Each row below is a small network's average activation on inputs in which a field has the value named, seen along a few directions.
Related values have similar rows: they may be neighbours, one step apart, or belong to one group.

Values of E:
e9: [50,46,-78,-20,18,-35,-31,-63,-1,-49,-10,50,-1,-13,-61,51,-43]
e4: [2,-34,-65,-65,-18,25,-65,36,51,-67,30,45,6,7,-1,13,-7]
e10: [-14,12,95,14,49,10,2,25,-12,-26,-5,-58,16,-20,57,-15,-19]
e8: [-13,-70,57,13,-60,-12,57,7,16,122,35,-42,-45,26,39,-5,97]
e2: [7,22,-71,-11,-51,4,10,-13,-64,47,-4,22,-27,44,-68,-33,25]
e3: [39,18,-88,35,-33,5,-10,-24,-7,36,-50,70,12,-5,-88,9,-21]
e5: [30,-19,77,-14,40,23,-80,38,24,-36,-12,-33,33,-27,35,-42,-25]
e1: [-60,-17,-8,-9,45,28,10,30,87,-78,-5,30,36,-16,64,33,-48]
e7: [-7,46,9,14,16,-17,68,-46,-54,65,-13,-31,-43,33,-11,8,6]
e6: [-33,-6,72,43,-5,-31,38,9,-39,-14,33,-53,14,-29,34,-20,34]
E is arranged as a ring.
Going along E from e2 by way of its neighbour e7, in what order are e9, e10, e5, e1 met?
> e10, e5, e1, e9
Fewest steps between e8 and e4?
> 5

Values of W:
w10: [22,0,-90,-1,-19,-18,-10,-34,-8,13,5,57,-41,0,-79,21,-13]
w1: [13,-20,60,-37,28,16,-51,26,54,-43,0,-25,39,-9,65,-7,-5]
w8: [-11,3,92,19,16,-12,20,18,-54,6,31,-76,-23,-14,35,-14,21]
w3: [8,22,-89,-15,3,11,-9,-15,13,-28,-18,65,-12,5,-44,41,-43]
w2: [-3,24,69,25,-5,16,36,12,-53,65,-25,-62,9,25,24,-41,28]
w6: [33,-29,8,0,-5,28,-76,44,38,-53,-18,39,30,-44,0,1,-31]
w9: [-44,-34,73,15,43,-5,33,15,46,3,25,-49,0,-14,71,8,5]
w7: [-16,5,-7,-2,-48,0,54,-3,-37,61,11,-16,-24,41,2,-2,53]
w4: [19,-4,-51,-2,-9,-9,-42,-17,48,-50,-23,61,54,-24,-23,0,-22]
w5: [-20,34,-65,-3,-4,-26,43,-47,-48,26,13,5,-33,35,-51,-7,7]
W is arranged as a ring.
Going along W from w10 by way of its neighbour w3, in what order are w8, w2, w6, w9 met?
> w6, w9, w8, w2
Fewest steps between w4 and w5?
> 3

Values of M:
m3: [-33,-38,53,0,-2,-33,46,-11,3,46,54,-56,-38,12,41,-8,55]
m6: [-32,10,84,16,36,11,19,31,-37,-20,6,-52,-12,-13,47,-21,-13]
m2: [-1,-11,-63,-38,-4,9,-22,0,74,-54,-1,54,32,1,13,47,-16]
m4: [21,-11,93,6,5,0,-32,25,-4,-23,-2,-38,27,-31,46,-22,11]
m10: [27,-2,-14,-33,18,10,-74,17,34,-71,2,9,48,-16,2,-2,-24]
m1: [-29,11,13,28,-13,17,70,-6,-22,101,-31,-25,-9,45,6,-30,28]
m5: [19,32,-28,10,-46,-17,24,-36,-78,56,-17,12,-30,27,-57,-33,27]
m9: [16,-18,44,22,50,8,-32,17,60,-25,-13,-14,36,-42,29,23,-36]
m7: [-18,25,-85,22,-10,-22,39,-39,-17,10,0,33,-3,10,-57,16,-6]
m8: [29,2,-99,-33,-34,16,-38,3,-13,-20,2,77,-51,7,-70,30,-24]
M is arranged as a ring.
Which values are neighbours of m1? Give them in the order they are listed.
> m3, m5
Which values are neighbours of m4? Give them in the order they are listed.
> m6, m9
Fewest steps between m7 and m10?
> 3
